A small network was trained on made-up records. Each row is its average activation on records with the value named, seen along a few directions.
Related values have similar rows: they may be neighbours, one step apart, or belong to one group.
(in the rows, 128 means zero)

Values of TOGI:
duva: [117 139 123 221 128 178 140 104  87  93 146  83 156]
meped: [136 103 123  40 147  55 101 172 153 198 102 155 108]
dar: [190 168 134 160  89 166  55 123 125  75 148  84 138]
zor: [ 63 102 108 102 136 105 227 152 141 142 101 206  78]
govu: [195 172 155  82 118  81  45  94 143 151 153 117 117]
sutaz: [ 67  85 125 163 150 183 201 121 119 109 118 122 171]
TOGI is arranged as a ring.
Name the neighbours of dar, in listed order.
> duva, govu

Values of DEPA:
bal: [147 144 119 212 105 196 114  99 122  47 141  86 180]
pivol: [176 147 143 174 105 143  62 109 112 123 151  76 125]
mon: [129 168 131 207 122 219 120 124  93  65 144  69 174]
dogo: [168 153 159  53 116  92  90 106 146 145 149 146 101]
miko: [111 115 124  84 140  63 139 168 148 169 101 176 113]
vutag: [ 44  88  93 122 145 138 231 166 132 135  95 188  94]
bazol: [178 168 164 157 100 149  76  89 125 115 156  89 121]
tiza: [179 145 116  80 125  82  70 139 125 151 134 119 109]
dat: [ 42  85 105 131 170 117 237 124 123 157 107 173 124]
kovig: [107  66 125  60 151  82 142 155 154 174 103 158 139]
A value of DEPA combines one of 2 hidden first parts with one of 5 second parts; all combinations occur once.
Changing only the second part turns dogo into bal. tiza has the same second part as dogo; what does that change turn tiza into?
> mon
Changing only the second part turns kovig into bazol. miko has the same second part as kovig; what does that change turn miko into?
> pivol

Values of LIDI:
sasi: [ 84  93 116  56 150  67 181 171 146 190  95 193  82]
sar: [ 44  84 103 161 149 152 242 130 124 113 107 168 136]
noku: [ 95 118 114 224 123 208 169 133  91  75 131  91 156]
ridu: [168 129 142  25 128  62  71 152 164 181 117 151 102]
zenun: [173 178 142 191  98 174  82  81 112  69 165  83 146]
gaz: [204 166 151 110 119 104  22 101 131 140 154  82 146]
LIDI is arranged as a ring.
Name the neighbours of sasi, in listed order.
> sar, ridu
